[-1.57  1.11 -1.51 -1.76  0.75 -1.56  0.52 -1.80 -1.17  0.80 -1.72  0.77
 -1.32 -1.61  1.92 -0.74 -1.40 -0.35 -0.28 -1.52 -1.68 -1.54  1.27  0.77
  0.93 -1.59 -1.55 -1.59 -0.14  0.86  1.19  1.02  1.57 -1.80  0.60 -1.55
 -0.96 -1.24  1.06  0.52  0.67  1.12 -1.53 -1.66  0.93] = C
[-0.24 -2.47 -0.38  0.12  2.65 -0.18  2.69  0.16 -0.63  2.52  0.05  2.58
 -0.65 -0.22 -0.16 -1.05  0.32 -1.84 -1.88 -0.33  0.00 -0.32  1.61  2.58
  2.33 -0.13 -0.28 -0.14  0.95  2.48 -0.71  2.24  1.20  0.16  2.55 -0.14
  1.70 -0.62  2.19  2.43  1.65 -2.95 -0.25 -0.02  2.38] = H
[-0.37 -1.82 -0.39 -0.13  1.56 -0.37  1.70 -0.07 -0.79  1.49 -0.13  1.53
 -0.60  0.45 -0.36 -1.05  0.28 -1.46 -1.44 -0.42 -0.22 -0.37  0.85  1.53
  1.34 -0.33 -0.40 -0.32  0.90  1.44 -0.48  1.25  0.50 -0.07  1.60 -0.21
  1.34  0.64  0.58  1.55  1.65 -2.28 -0.12 -0.25  1.35] = X
[ 0.31  1.80  0.67  0.22 -1.73  0.25 -1.30  0.33  0.17 -1.59  0.48 -1.68
  0.76  0.63 -0.06  1.28  1.24  1.28  1.43  0.40  0.30  0.59 -1.12 -1.68
 -1.53  0.27  0.35  0.33  0.95 -1.69  1.12 -1.57 -1.09  0.33 -1.23  0.81
  0.81  0.50 -1.60 -0.94 -1.78  1.67  1.16  0.19 -1.67] = E
[-0.24 -2.47 -0.38  0.12  2.65 -0.18  2.69  0.16 -0.63  2.52  0.05  2.58
 -0.65 -0.22 -0.16 -1.37  0.32 -1.84 -1.88 -0.33  0.00 -0.32  1.61  2.58
  2.33 -0.13 -0.28 -0.14  0.95  2.48 -0.71  2.24  1.20  0.16  2.55 -0.14
  1.70 -0.62  2.19  2.43  2.76 -2.95 -0.25 -0.02  2.38] = W
[ 8.66  2.76  8.29  8.49 -7.05  8.61 -6.88  8.34  8.70 -7.04  8.18 -7.03
  8.28  8.26 -5.16  7.45  4.87  7.46  7.05  8.61  8.46  8.38 -6.73 -7.03
 -7.01  8.55  8.64  8.48 -2.28 -7.03 -2.38 -7.00 -6.57  8.34 -6.84  7.63
 -0.76  8.44 -6.99 -6.56 -7.05  4.54  7.08  8.59 -7.02] = Z
[ 8.66  2.76  8.29  8.49 -7.05  8.61 -6.88  8.34  8.70 -7.04  8.18 -7.03
  8.28  8.26 -0.48  7.45  4.87  7.46  7.05  8.61  8.46  8.38 -6.73 -7.03
 -7.01  8.55  8.64  8.48 -2.28 -7.03 -2.38 -7.00 -6.57  8.34 -6.84  7.63
 -0.76  8.44 -6.99 -6.56 -7.05  4.54  7.08  8.59 -7.02] = L
step -1: [2.58 2.33] -> [2.57 2.32]
step +1: [7.05 8.61 8.46] -> [7.06 8.62 8.47]
step -1: [-0.76  8.44] -> [-0.77  8.43]

[ 1.03  0.95  1.17  0.50  1.20 -4.47 -1.01 -3.77  0.29] : K
[ 1.58 -6.46 -5.98 -2.74 -3.03  1.21 -0.78  1.45 -0.03] : P
[ 2.90 -6.02  1.27 -2.31 -0.47 -2.49  3.46 -4.84  3.63] : T
step +1: [-0.78] -> [-0.77]
step -1: [-2.31 -0.47 -2.49] -> [-2.32 -0.48 -2.50]
step +1: [0.95 1.17] -> [0.96 1.18]
step -1: [1.20] -> [1.19]
step -1: [1.45] -> [1.44]
step +1: [-3.03] -> [-3.02]
step -1: [-2.74 -3.03  1.21] -> [-2.75 -3.04  1.20]

[-2.70  1.03 -2.46 -1.12 -6.47  0.79  0.22 -1.40 -0.65 -3.61  0.88 -0.86
 -1.23  0.18  1.76  1.53 -3.28  2.17  4.68  1.34 -2.60 -3.94 -0.22  0.69
 -0.87  0.40  1.80 -1.45  0.57 -5.99 -1.08 -1.18 -0.54  2.26 -2.16 -0.60
  1.52 -3.53] = S
[-2.18  2.61 -2.68 -0.13 -6.23  2.00  1.14 -1.45 -0.63 -3.73  1.70  0.32
 -0.48  0.41 -0.22  0.54 -3.00  2.26  5.06  1.56 -0.97 -2.10 -0.20  1.75
 -1.13  0.02  0.53  0.00 -0.56 -5.37 -0.74 -4.25  0.45  3.66 -3.51 -0.24
  4.61 -1.57] = Y
[-2.18  2.61 -2.68 -0.13 -6.23  2.00  1.14 -1.45 -0.63 -3.73  1.70  0.32
 -0.48  0.41 -0.22  0.54 -3.00  2.26  5.06  1.56 -0.97 -2.10 -0.20  1.75
 -1.13  0.02  0.53  0.00 -0.56 -5.37 -0.74 -3.15 -0.04  3.26 -3.15 -0.45
  3.30 -2.81] = R
step -1: [ 2.61 -2.68 -0.13 -6.23] -> [ 2.60 -2.69 -0.14 -6.24]
step -1: [1.14] -> [1.13]
step -1: [-0.97] -> [-0.98]
step +1: [-0.24  4.61] -> [-0.23  4.62]
step +1: [-0.86 -1.23] -> [-0.85 -1.22]
step -1: [ 2.00  1.14 -1.45 -0.63] -> [ 1.99  1.13 -1.46 -0.64]

[-0.90  1.46  4.65 -1.69 -0.63  2.78  1.66 -3.05  3.79  2.25  1.06 -2.06
  0.07  0.83 -4.18 -2.28 -2.89  0.88  0.43  2.49  2.21  4.58 -1.41  3.67
 -0.24 -2.27  4.75 -2.78  0.28  2.09  1.65] -> N
[-0.90  1.46  4.65 -1.69 -0.63  2.78  1.66 -3.05  3.79  2.25  1.06 -2.06
  0.07  0.83 -4.18 -2.28 -2.89  0.88  0.43 -1.67  3.26  2.19  2.65  7.10
 -0.67  0.90 -1.92 -1.40  6.13  3.46  0.88] -> B
[ 2.32  3.41 -0.65 -0.84  2.25 -3.25 -3.05 -1.29  6.56 -4.54 -1.14  3.65
 -4.52  2.45  0.24 -4.97  5.53  1.22  0.70  1.83  2.99  6.94  0.31  2.39
  0.15 -4.00  8.09  1.49 -2.83  3.18  1.25] -> D
[-1.39 -1.05  1.85 -0.34 -1.72  2.37  2.27  0.44 -2.75  5.24  1.24 -2.68
  1.69 -1.21 -1.50  2.15 -3.10  0.46 -0.59 -2.50 -0.10 -3.57  1.42  1.82
  0.46  3.11 -5.70 -0.44  3.63  0.11 -0.68] -> G
[-0.94  1.78 -1.47  2.61 -0.39  4.36  1.46  3.41  0.56  5.22  1.38  0.64
 -7.36 -0.81  0.97  3.66  2.24 -3.11  0.61  0.95  3.75 -1.03 -1.77  3.85
  4.98  6.69 -2.58  1.08  0.16  1.16  1.51] -> J
[ 0.75 -0.14  2.38 -0.07 -2.38  0.82 -0.06  1.59  2.63  1.74  0.63  0.76
 -6.11  2.12 -5.78  6.50  3.65 -1.59 -1.85 -1.11  2.84 -2.03  0.46 -2.06
  3.92  2.55  1.51  3.45  2.95  0.07  0.29] -> F
step -1: [-2.06  0.07] -> [-2.07  0.06]
step -1: [-1.05  1.85 -0.34 -1.72] -> [-1.06  1.84 -0.35 -1.73]

